A small network was shown many inputs. Here are its activations along a few directions, one row for each input.
In each table, some parts of the input vary, and every possible input appears once, in random order.
Descriptions start from the smaller parts, as in this example, which fits no table here: one of 3 separate values, together with either a single point or one of 9 places around a ring or (one of 6 places along a line, together with one of 8 places around a ring).
Shared parts are said once, and a part with two or three values counts as separate values.

Other details of the inputs shift rows strongly along two fixed directions, in all tables alike. That doesn't count.

A family of inputs:
row 1: -401,232,100,-265,293,326,100,-249,-315,388,7,-265
row 2: -399,114,211,-58,383,390,18,-324,-459,307,-196,-62
row 3: 386,-191,-402,261,-333,-572,63,291,426,-331,202,156
row 4: -131,136,-134,214,58,-326,-8,-86,-47,327,361,-264
row 5: -29,-57,364,-366,191,634,182,-50,43,-365,-399,-67
row 6: -82,25,-479,497,-90,-558,-148,155,-110,386,508,-19
row 7: 196,-167,66,-313,42,163,198,-82,166,-322,-200,30
row 8: 90,-36,74,-302,4,63,291,28,218,-347,-155,-7
row 9: -285,9,87,87,93,116,-217,-175,-376,324,43,40
row 10: -366,256,76,-272,321,263,91,-375,-461,284,-39,-97
row 11: 223,-43,336,-177,-26,337,69,51,82,-352,-343,102
row 12: -142,-23,-104,403,-50,-250,-310,32,-189,257,322,-63
row 13: -427,202,66,-341,152,357,-77,-224,-345,408,18,-164
row 14: 147,-228,250,-192,-121,283,-15,41,192,-308,-168,127
row 15: 219,-53,91,-325,-50,175,181,28,44,-319,-356,157
row 16: -88,68,-162,423,-6,-223,-151,-58,-207,280,308,84
row 17: -323,167,-104,-125,71,-26,-82,-151,-359,271,115,-3
row 18: -450,159,147,-47,406,396,-4,-231,-440,277,-212,-135
row 19: 460,-68,-161,280,-350,-675,32,253,481,-301,203,44
row 20: 197,-206,73,177,-32,-142,107,154,418,-324,-116,-38
row 21: 426,-178,79,342,-264,-336,-23,245,351,-269,39,95
row 22: 414,-171,-114,174,-303,-371,24,305,464,-172,83,-84
row 23: 81,43,419,-375,89,620,94,-23,-51,-333,-523,78
row 24: 293,-226,-113,481,-165,-494,5,381,549,-353,175,-150
row 25: -326,102,-26,-322,213,333,-145,-361,-572,349,-77,41
row 26: 398,-177,-180,446,-309,-456,-49,311,478,-352,278,101
row 27: 326,-83,84,-255,-87,81,114,-2,138,-328,-273,151
row 28: -277,186,-67,118,185,146,-93,-114,-311,227,-46,69
row 29: 314,-105,100,201,-152,-204,7,211,342,-290,-205,97
row 30: 155,-189,264,-104,27,258,171,8,227,-330,-183,5
row 31: -130,127,-253,15,89,-46,-75,-224,-354,249,112,111
row 32: 340,-4,52,-25,-239,-225,99,147,399,-241,23,-47
row 33: -219,75,-39,-53,228,114,-7,-251,-309,364,82,-202
row 34: 190,-138,-6,-35,-61,-236,237,234,478,-239,122,-82
row 35: 7,35,230,-407,106,633,126,-30,38,-378,-423,161
row 36: 238,-252,-72,279,-251,-340,-127,335,474,-306,63,29
row 37: -260,254,-94,-118,95,114,15,-145,-201,336,164,-84
row 38: 198,-108,130,-122,-56,205,112,18,259,-353,-236,242
row 39: 77,-123,97,-347,-100,106,109,152,328,-232,-31,46
row 40: 225,-109,120,-244,-88,159,149,165,170,-251,-235,64
row 41: -175,25,-126,-29,29,8,-206,-154,-272,379,165,-109
row 42: -125,-21,-211,562,-110,-432,-349,139,-103,261,408,-122
row 43: -180,201,49,223,141,20,-161,-20,-350,248,-69,-47
row 44: 9,-109,231,-572,143,601,253,-100,112,-181,-352,-131
row 45: -127,-61,-213,597,-91,-543,-333,61,-100,372,373,-17
row 46: 236,-125,-63,-128,-248,-239,2,100,375,-321,90,60
row 47: -285,-5,-147,-7,66,9,-173,-19,-324,388,180,-64
row 48: -137,130,-201,23,68,13,-90,-184,-275,331,165,-17
row 49: 262,-226,-127,-10,-112,-239,193,147,316,-343,-26,0
row 50: -259,156,-42,-100,28,10,-142,-179,-226,348,206,-138
row 51: 101,-10,429,-353,86,523,126,-99,-17,-266,-568,181
row 52: -143,-34,-284,225,-86,-282,-246,46,-102,434,341,-196
row 53: -285,62,-16,147,96,55,-252,-17,-279,230,70,-64
row 54: -43,-110,333,-444,82,575,31,-75,53,-276,-480,141
row 55: -151,211,-340,214,-34,-405,-20,-21,-188,238,331,55
row 56: 416,-125,1,-1,-218,-180,43,149,347,-235,-42,-4
row 57: 254,-252,-155,-91,-245,-202,18,188,288,-322,-13,100
row 58: -178,180,32,257,138,-37,-150,-22,-311,271,-108,-18
row 59: 44,111,191,-597,27,511,222,-164,109,-249,-225,81
row 60: -208,120,-14,153,123,90,-88,-199,-351,276,70,135
row 61: 294,-271,35,326,-148,-326,81,185,448,-291,90,-26
row 62: 228,-88,354,-165,-42,272,96,4,101,-300,-380,171
row 63: -125,131,-217,445,2,-226,-189,38,-182,213,287,-11
row 64: -112,-68,-364,532,10,-607,-80,144,-58,399,486,-223
row 65: -323,329,-27,-308,220,291,36,-371,-481,256,-13,100
row 66: -49,-18,-234,766,2,-623,-188,116,-41,283,513,-219
row 67: -243,162,-78,179,161,49,-96,-148,-290,263,-10,103
row 68: 197,27,168,-272,-127,118,172,111,302,-203,-159,-70
row 69: -169,254,-78,42,50,-164,12,-91,-336,250,42,5
row 70: 165,-91,-8,-352,-83,307,140,44,246,-224,-156,40
row 71: 89,9,71,-403,-4,228,246,77,260,-254,-84,147
row 72: -246,249,45,-67,167,30,32,-73,-330,386,56,-40
Description of these inputs: one of 4 separate values, together with either one of 8 places around a ring or (one of 2 separate values, together with one of 5 places around a ring).
Question: The inputs of row 24 and row 43 match in every part but the choice among 4 separate values. If row 20 is changed in the same way as row 24 into row 43, which row does it become?
Answer: row 29
Question: The inputs of row 57 and row 3 match in every part but the choice among 4 separate values. If row 42 is changed in the same way as row 57 into row 3, which row does it become?
Answer: row 63
Question: Which other rows does row 52 become when the place on the ring of 5 takes its other values? List them by row number.
Answer: row 25, row 41, row 47, row 57
Question: Which other rows does row 38 become when the choice among 4 separate values takes its other values? List them by row number.
Answer: row 2, row 45, row 51
Question: Which other rows does row 56 become when the choice among 4 separate values takes its other values? List them by row number.
Answer: row 33, row 41, row 48

A family of inputs:
row 73: -28,-65,-105,134,-81,-270,75,161,216,127,303,-237
row 74: -577,167,102,153,457,262,-165,-324,-800,687,-3,-203
row 75: 395,-73,94,37,-248,-15,57,229,393,-492,-185,248
row 76: 341,-174,-91,-77,-181,-190,207,203,563,-526,76,43
row 77: -86,-29,214,-627,27,616,6,-152,-112,-67,-347,70
row 78: -73,124,-106,595,-36,-516,-216,117,-57,320,322,-105
row 79: 479,-256,103,198,-313,-332,48,424,681,-496,6,31
row 80: -270,353,64,246,138,5,-175,-179,-471,406,68,49
row 81: 342,-176,-107,-101,-194,-206,298,298,737,-516,49,-53
row 82: 282,-297,-291,613,-248,-614,-134,359,416,-214,200,39
row 83: 469,-124,-128,-131,-280,-344,270,220,556,-434,-25,89
row 84: -46,-97,260,-143,227,425,78,-144,-151,-114,-363,-1
row 85: -387,115,-84,577,242,-308,-233,-144,-527,641,275,-244
row 86: -72,110,38,-592,110,386,241,-131,-98,-92,-329,66
row 87: 275,24,-180,3,-162,-387,171,60,227,-119,79,60
row 88: 309,-165,-330,894,-240,-890,-179,213,243,9,395,37
row 89: -13,-114,80,-234,-59,119,178,145,348,-179,-12,-202
row 90: 130,33,-233,542,-183,-481,-183,205,9,98,258,110
row 91: 228,-107,181,-382,-164,240,43,-61,178,-230,-207,106
row 92: 246,-166,26,434,-157,-476,-48,289,418,-160,143,-125
row 93: 63,-98,20,-400,-3,268,226,65,294,-429,-146,40
row 94: -313,109,55,290,218,-89,-163,-66,-358,459,119,-198
row 95: -44,-119,-224,189,-108,-226,-144,125,167,5,319,-61
row 96: -175,88,11,-349,197,334,155,-160,-145,-1,-64,18
row 97: 53,-202,-120,492,0,-368,-112,122,5,80,163,-93
row 98: -26,-81,-207,-9,-173,-153,-167,36,-17,29,143,112
row 99: -310,291,8,-202,317,232,182,-317,-341,291,21,-96
row 100: -26,91,-290,82,-49,-339,-23,-55,-182,191,195,106
row 101: -448,135,469,-543,408,884,43,-246,-400,88,-531,-96
row 102: 192,-11,19,-411,-97,119,200,-77,93,-320,-218,234
row 103: -18,-16,362,-607,93,576,315,-111,161,-262,-317,-108
row 104: 200,-110,-440,819,-273,-801,-267,360,226,10,406,65
row 105: -384,355,121,65,203,218,-162,-191,-562,408,-32,38
row 106: -341,240,-36,-244,330,262,159,-239,-323,323,46,-112
row 107: 201,-8,-91,-277,-80,-82,218,50,187,-165,-75,68
row 108: 11,-71,50,-437,-64,299,-23,-97,-85,-111,-157,198
row 109: 44,1,338,-62,90,197,74,-53,86,-150,-251,-61
row 110: -150,94,-161,566,-39,-465,-261,190,-32,326,312,-130
row 111: -7,5,171,-232,99,472,44,-89,-191,-175,-361,242
row 112: -522,118,-297,714,268,-357,-350,-125,-660,770,342,-222
row 113: 220,-30,214,-149,-123,207,62,181,243,-351,-233,170
row 114: 636,-474,-25,193,-334,-291,113,416,743,-718,-116,181
row 115: 43,-121,-125,188,-92,-202,-80,96,203,122,322,-120
row 116: -218,128,-49,-145,40,102,-158,-284,-458,290,54,141
row 117: -116,-29,389,-815,200,972,185,-259,-55,-319,-454,106
row 118: -178,53,-367,867,55,-661,-301,-16,-360,544,430,-52
row 119: -373,285,-27,194,137,52,-246,-35,-424,409,82,4
row 120: -178,222,377,-777,251,792,151,-366,-454,107,-487,-101
row 121: 200,-118,-177,138,-210,-321,-164,112,200,85,230,9
row 122: -369,79,-111,97,137,71,-167,-130,-273,470,257,-176
row 123: 622,-239,213,118,-356,-279,127,369,822,-710,-129,85
row 124: 73,-98,-94,583,5,-442,-119,18,-21,116,168,-90
row 125: -564,257,85,-187,328,341,43,-299,-535,559,75,-252
row 126: -206,329,-39,340,78,-69,-177,-190,-495,376,75,126
row 127: -277,277,-117,47,138,-111,-151,-182,-529,629,191,-256
row 128: 207,-120,245,-566,-112,453,92,-54,191,-279,-332,121
row 129: 420,-179,217,-232,-137,299,176,133,385,-687,-422,298
row 130: 278,-129,63,-596,-122,266,256,40,256,-496,-318,257
row 131: -236,213,119,-471,317,489,283,-267,-196,65,-181,-56
row 132: 105,-192,111,-370,-62,335,87,36,277,-385,-95,56
row 133: 120,-128,474,-332,152,528,187,-122,85,-353,-487,9
row 134: 267,-180,-78,246,-241,-346,-20,146,466,-154,303,-82
row 135: -125,-113,57,193,102,-6,-74,70,-36,63,-51,-162
row 136: -428,318,-246,487,113,-197,-329,-69,-615,615,255,19
row 137: -96,5,-9,-37,22,78,-68,-125,-56,16,134,-1
row 138: 242,-166,-41,-193,-253,-33,-17,66,236,-291,-35,195
row 139: -264,155,-243,-139,89,-13,-44,-146,-406,279,59,95
row 140: 313,-72,161,-46,-112,152,102,21,210,-474,-309,274
row 141: 173,-162,-9,22,-152,-90,15,114,374,-164,164,-81
row 142: -213,204,-95,-51,117,-29,-110,-133,-442,544,128,-236
row 143: -182,148,168,-565,165,520,44,-172,-309,153,-304,-174
row 144: 166,-22,-303,372,-133,-579,18,122,279,-74,406,-28
Question: The inputs of row 139 and row 130 match in every part but one. If row 135 is changed in the same way as row 139 into row 130, which row does it become?
Answer: row 74
Question: The inputs of row 111 and row 129 match in every part but one. If row 132 is changed in the same way as row 111 into row 129, which row does it become?
Answer: row 117
Question: What is each input in this table made of?
Answer: one of 4 places along a line, together with either one of 8 places around a ring or (one of 2 separate values, together with one of 5 places around a ring)
Question: Which other rows does row 109 become when the place on the ring of 8 takes its other values? List them by row number.
Answer: row 80, row 88, row 123, row 124, row 126, row 133, row 140
Question: Start at row 110 and move only the place on the ring of 8, one step at a time. The first step leads to row 101. Which rows follow, in order?
Answer: row 135, row 112, row 82, row 104, row 136, row 119
Question: Which other rows does row 107 become when the place on the ring of 5 takes its other values? List them by row number.
Answer: row 108, row 121, row 130, row 142
Question: Which other rows does row 125 become when the place on the line of 4 takes its other values? List them by row number.
Answer: row 73, row 89, row 103
Question: Which other rows does row 103 become when the place on the ring of 5 takes its other values? List them by row number.
Answer: row 99, row 134, row 137, row 144
